Each row below is a small network's average activation on inputs in which a field has the value named, seen along a few directions.
Values that are neighbours, or in one group, have similar rows; names and order tell nothing.

Feri, 9 values:
u8: [ 3.95  0.42  0.54 -1.40  1.60 -0.47  2.88 -5.68  0.01 -1.41  2.95  3.20
  3.14 -2.86  6.53  1.17  2.80  0.19]
u2: [-0.44 -1.23 -1.58  5.13 -1.25  2.30  1.53 -1.69  0.99  4.26  2.09  2.45
  1.30 -7.86  2.14  2.49 -0.94 -2.28]
u3: [-2.13 -0.55 -0.54 -1.39 -0.13  1.84  0.00  0.05  0.73 -0.92 -1.72 -0.80
 -0.54 -0.57 -0.87 -2.42  0.90 -0.24]
u5: [ 1.39  0.62  2.02 -3.16  0.67 -1.15  0.05  0.51  0.31 -3.14 -2.12 -1.79
  1.91  0.85  2.61  0.29  2.67  2.10]
u7: [-1.37  0.13 -0.77  2.45 -0.92 -1.70 -3.18  4.33 -1.93  2.89  0.30 -1.64
 -2.51  3.94 -5.12  0.60 -4.64 -0.91]
u6: [ 1.36  0.59  0.46  0.76  0.13  0.23  1.35 -3.18  0.53  0.41  0.13  0.73
  3.76 -6.12  4.15  0.01  1.22 -0.13]
u4: [-1.45 -1.21 -2.60  4.03 -1.24  0.97  0.83 -0.15 -0.21  2.54  1.79  1.94
 -3.07  0.91 -2.89 -0.15 -2.59 -1.62]
u1: [-0.46 -0.18  0.28 -1.19 -0.44 -1.30 -0.70  2.43 -0.34 -1.42 -1.68 -2.13
 -2.82  6.09 -4.34 -0.27 -0.84  1.70]
u9: [-0.84  1.41  2.20 -5.24  1.58 -0.72 -2.76  3.38 -0.08 -3.21 -1.73 -1.95
 -1.17  5.61 -2.21 -1.73  1.41  1.20]
Feri is arranged as a 3 by 3 grid.
What is the length, in steps, of the shortest route from u8 to u7? -> 4
A value of Feri combines one of 3 hidden first parts with one of 3 second parts; all combinations occur once.
Changing only the second part turns u7 into u1. u2 has the same second part as u7; what does that change turn u2 into? -> u6

Zudon, 11 values:
s11: [ 1.03  1.03  1.83 -4.43  1.17 -1.13  0.45 -0.41  0.23 -4.62 -0.89 -0.27
 -0.48  4.83  0.08 -1.81  2.82  2.00]
s1: [-1.68 -0.93 -1.36  5.07 -2.28  2.81  1.50 -1.97  1.73  4.02  1.48  2.15
 -0.20 -6.94 -1.39  0.40 -1.30 -3.04]
s8: [-2.11  0.24  0.04 -1.63  0.74  0.70 -1.92  4.79  0.93 -1.52 -2.40 -1.84
 -3.91  7.03 -5.54 -0.90 -0.55  2.20]
s5: [ 2.51  0.66 -0.22  0.79  0.58 -1.03  2.01 -4.90 -1.16 -0.41  1.39  1.48
  4.49 -5.04  5.76 -0.93  0.74  0.30]
s4: [ 2.08  1.01  1.36 -6.29  2.46 -0.40  0.33 -3.25 -0.59 -4.25 -0.32 -0.60
  2.42  1.57  3.03 -2.44  2.90  1.81]
s3: [ 2.68  1.81  2.85 -4.01  1.74 -0.01  1.56 -3.41  1.42 -4.21 -0.86  0.59
  4.93 -3.75  6.63 -1.05  5.14  1.71]
s10: [-1.57 -2.22 -2.59  4.96 -2.09  0.56 -0.51  1.77 -1.11  4.73  1.66  0.61
 -1.67 -1.98 -0.48  2.60 -3.26 -3.26]
s7: [ 0.61 -1.30 -2.18  2.84  0.10  1.35  2.25 -5.05  0.11  4.62  2.61  2.74
  1.62 -7.94  3.20  2.01 -0.78 -2.44]
s9: [ 0.56  1.20  1.38 -4.02  2.19 -1.82 -2.45  3.56 -0.83 -2.56 -0.28 -0.73
 -1.77  7.64 -0.72  0.16  0.71  1.41]
s6: [-1.92  0.53  0.78  2.27 -1.81 -1.01 -2.37  5.37  0.46  1.27 -1.52 -1.86
 -3.26  4.05 -6.18  0.61 -2.43 -0.27]
s2: [-2.21 -2.02 -1.88  4.46 -2.81 -0.01 -0.86  3.50 -1.19  2.95 -0.86 -2.26
 -2.16  0.52 -4.39  1.35 -3.97 -0.42]
Zudon is arranged as a ring.
A walk along Zudon starts at s10 and steps to its neighbour s1. Put s8, s3, s7, s6 in the order it reaches them. -> s7, s3, s8, s6
Which values are neighbours of s11? Give them in the order they are listed. -> s4, s9
